These are the activations of a small neural network, seen along a few directions. Each row is one input.
Each table varies a few parts of the input and shows all the possible inputs, shuffled.
A made-up example of a description, with smaller parts first: one of 6 places along a line, together with either a single point or one of 11 places around a ring or (one of 2 separate values, together with one of 8 places around a ring).
Shared parts are said once, and a part with two or three values counts as separate values.

Other details of the inputs shift rows strongly along two fixed directions, in all tables alike. That doesn't count.

Rows:
row 1: [ 13   6 -65  28 -23  -9 -13  10  -5 -21   3  39]
row 2: [  6   9   3  -8 -32 -49  -4  41 -10 -32 -28 -12]
row 3: [-10 -10 -44  19   4  26  -3 -23  48  17  71  20]
row 4: [ -2  32  31  -9  -7 -58   2  28 -30 -29 -34  13]
row 5: [-17   8  65  -9  22   9  24  -5  23  14 -15 -57]
row 6: [  7   5  20  -5 -20 -48   5   7 -23  -7 -37  10]
row 7: [-19  -6  39  13  42  31  30  -2  22  13   9 -33]
row 8: [ 12 -34 -28  14  25  36   8 -27  -2  22  34   9]
row 9: [  0 -13   5   3  -7   5  -7  15 -10 -12  12  -9]
row 10: [-25   7  71 -32  16  -5  19  25   9  -6 -30 -32]
row 11: [-22   0  61  -5  27  13  35   4  19  -1  -6 -63]
row 12: [  8 -12 -40  12   1  48 -25 -21  26  16  21  11]
row 13: [  4   1  30   1 -11 -49  12  15 -33 -29 -23  -7]
row 14: [-28   8  47   3  20  11  14 -24  59  17  32 -17]
row 15: [  2 -14 -38  19   6  42 -11 -40  14  26  22  12]
row 16: [  7  18  14 -24 -33 -47  -9  38 -36 -31 -24  27]
row 17: [  7 -25 -36  16  13  47  -9 -43   7  27  22  25]
row 18: [-45  12  65 -11  31   2  22 -12  51   5  23 -28]
row 19: [ -4 -12 -39   0  17  35  -7 -30   6  32  29   2]
row 20: [-11 -19  76  -4  41  15  18 -24  -8  16  -7 -21]
row 21: [ 26  13 -24  -3 -49 -46 -31  26 -29 -18 -13  29]
row 22: [ 14  -3 -42  -8 -12 -21  -9  -6 -26   1  -2  35]
row 23: [  9  22  21  -7 -31 -48  -3  18 -20 -20 -28  -6]
row 24: [ 16 -11 -64  14 -32  16 -17  12  -4 -18  15  43]
row 25: [ 22 -16 -46   9 -18 -21  -3   0 -22  -8   3  30]
row 26: [ 10  18  13  -7 -35 -31  -7  26  -5 -30 -39  22]
row 27: [-13  -3  61 -15  22  14   7   3  31  13 -17 -51]
row 28: [  8  -8 -39  21  15  43 -13 -23  29  39  25  13]
row 29: [  0  -6 -32  -7  10  35 -17  -7   9  24  29  -2]
row 30: [  9   2  20  -6 -33 -37   2  42 -31 -38 -17  14]
row 31: [ -7   2   8 -16   0   1 -14   9 -12  -3   6  -3]
row 32: [-32   8  53  -7  45  21  22  -3  25  13 -11 -35]
row 33: [ 22  22 -18  14 -31 -47 -18  17 -27 -12 -17  40]
row 34: [  5 -17 -31  12   7  32  -9 -32  14  39  23   0]
row 35: [  9 -23 -19  12  17  35  -3 -34  -1  39  25  15]
row 36: [ 11  13  27 -11 -22 -24   3  26  -6  -4 -24   2]
row 37: [ 12  23 -38 -10 -25 -29 -10  12 -14  -8  -3   8]
row 38: [ 25  -6 -56   2 -43 -16 -16  31 -13 -15   4  34]
row 39: [-30  -2  30 -12  31  38   1  -8  24   2  -2 -29]
row 40: [ 12 -28 -22  -3  35  39  -8 -39 -14  25  37  24]
row 41: [-21   9  68   6  37  16  25  -6  24  22 -14 -36]
row 42: [  1  -4 -44  -5  13  37 -12 -19  20  24  30 -10]
row 43: [  1 -25 -48  24  10  45  -1 -32  10  10  32   7]
row 44: [ -6  20   9 -19 -25 -31  -4  30 -13 -34 -35  21]
row 45: [ 10  -5  20  -6 -10   9  -8   9  -7   3   2  12]
row 46: [  0   7  12  -1 -21 -52  14  19 -18 -24 -29 -11]
row 47: [-24 -11  67  -1  35  10  39  -7   8   6  -7 -52]
row 48: [  1 -22 -45   2  24  48  -7 -41   1  20  28  27]
row 49: [-13  12 -18   7  13  14  -5  -6   8  -2  -3  15]
row 50: [  7  -4 -42  14   3  46 -14 -31  28  17  22   1]
row 51: [ 32   3 -45  -4 -44 -19 -26  20  -5   0  -7  38]
row 52: [ -3  -8 -27   0  20  32  -1 -29   0  31  29   1]
row 53: [-11  17   4  -8  -5 -26   5  -3 -14 -18 -24   2]
row 54: [-21  -3  53  -7  26  16  28   2  26  -1  -7 -64]
row 55: [  1  21  32  -4 -27 -63   9  16 -24 -10 -41  -6]
row 56: [-26 -14  33   5  25  41  11  -2  26  -9   2 -37]
row 57: [ -7  33   4 -13 -20 -41   0  16  -9 -35 -35  -5]
row 58: [-28   0  55 -25  31  15   8   8  23   7 -12 -50]
row 59: [ 19 -44 -23  15  31  40  -2 -33 -10  16  41  17]
row 60: [ -2  -1 -13  16   8   6   8   8  12   1   4  -1]
row 61: [ 18  -8 -46  12 -21   1 -12   2 -14  -9  23  10]
row 62: [ 16   2 -24  -9  -5 -24  -2  -5 -30   0  -2  30]
row 63: [  0  34  18   8 -24 -53  -1  22  -6 -30 -51  14]
row 64: [ -5   9   2 -12   2   0  -4  -2  -9  -2   7  -9]
row 65: [ 2 -6  3 19 15  6  6  5 -5 -6 12  5]
row 66: [ -3  11  24 -14   3 -32   4   0 -31 -11 -14   0]
row 67: [ 13  31 -32   2 -25 -48  -9  24 -23 -15 -17  34]
row 68: [ 22  -8 -49   6 -29   3  -8  21 -11  -4  19  29]
row 69: [ 20 -23 -62  18 -11   7  -8 -16 -14 -10  14  39]
row 70: [  6 -19 -35  10   4  37  -8   0  11  15  35  -8]
row 71: [-20  -7  75  -2  31  11  19 -20  -2  17  -9 -36]
row 72: [  9   6  -7  -3  -9  -3  -5  -3  17   9  -6 -19]
row 73: [ 26  12 -34  -1 -39 -32 -24  20 -10  -2  -8  17]
row 74: [-22  12  74 -29  16  -5  24  23   2  -4 -24 -30]
row 75: [ -2  13  -2   6 -18 -20   8  12   0 -35 -20 -13]
Each input here is: one of 3 separate values, together with either a single point or (one of 4 places along a line, together with either a single point or one of 5 places along a line).
Q: The inputs of row 58 and row 27 match in every part but the choice among 3 separate values. If row 4 is changed in the same way as row 58 into row 27, which row does it become?
A: row 33
Q: The inputs of row 69 and row 17 match in every part but the choice among 3 separate values. If row 11 is changed in the same way as row 69 into row 17, which row does it become?
A: row 5
Q: Which other rows does row 55 become when the place on the line of 4 takes its other values? List them by row number.
A: row 15, row 34, row 71
Q: Which other rows does row 42 become when the choice among 3 separate values takes its other values? List them by row number.
A: row 54, row 72
Q: Start at row 8 and move only the place on the line of 5, one step at a time. The first step leads to row 47. Which rows follow, in order?
A: row 11, row 70, row 68
Q: Which other rows does row 12 become when the place on the line of 4 takes its other values? List them by row number.
A: row 21, row 27, row 73
Q: Which other rows does row 34 become when the choice among 3 separate values takes its other values? List them by row number.
A: row 19, row 46

Rows:
row 76: [ 15   0   4  -8 -17 -24  -4  17 -30 -15 -19   5]
row 77: [ -4   2 -44  10  -4  43 -14  -3  36  10  31   2]
row 78: [  4  13   1   1 -16 -41   4   3 -13 -14 -16   8]
row 79: [-17  -5  32  -2  29  24  11 -19  15  11   4 -13]
row 80: [ 21 -11 -42   1 -13  12 -18  -2 -11  12  20  25]
row 81: [  1 -30 -18   7  24  56  -3 -21   1  18  30   5]
row 82: [  6  15   6  -8 -18 -35  -6  13 -13  -6 -14   9]
row 83: [-36   3  98 -11  49  11  35  -8  14   0 -30 -48]
row 84: [ -1  11 -29  -6 -16   9 -15  14  26   2   7  -7]
row 85: [ 12  -6 -52  10  -4  16 -20 -13   2  13  31  35]
row 86: [ -8 -20  13   5  25  33  13 -14   9  14  20 -15]
row 87: [  3  13   4   1 -15 -40   3  11 -11 -14 -10   7]
row 88: [ -5 -13  -1  10  29  32  10 -28  11  20  15 -11]
row 89: [  6  14   3  -7 -14 -33  -3   8 -20  -6 -28   8]
row 90: [  4  19 -21   7 -34 -29  -7  27  16 -23 -11  -3]
row 91: [-11   9  44 -12   8 -13   9  -2  -1   4 -19 -18]
row 92: [  5   3   7  -5 -14 -25   1  18 -17 -19 -14  14]
row 93: [  5 -16  -5   7   3   4   4  -1 -15  -5   4  -2]
Q: What do these inputs look like to the network?
A: one of 3 separate values, together with either a single point or one of 5 places along a line
Q: The inputs of row 89 and row 83 match in every part but the choice among 3 separate values. If row 80 is changed in the same way as row 89 into row 83, which row does it become?
A: row 92
Q: List by row number the other rows that have the choice among 3 separate values in common with row 88.
A: row 78, row 86, row 87, row 90, row 93
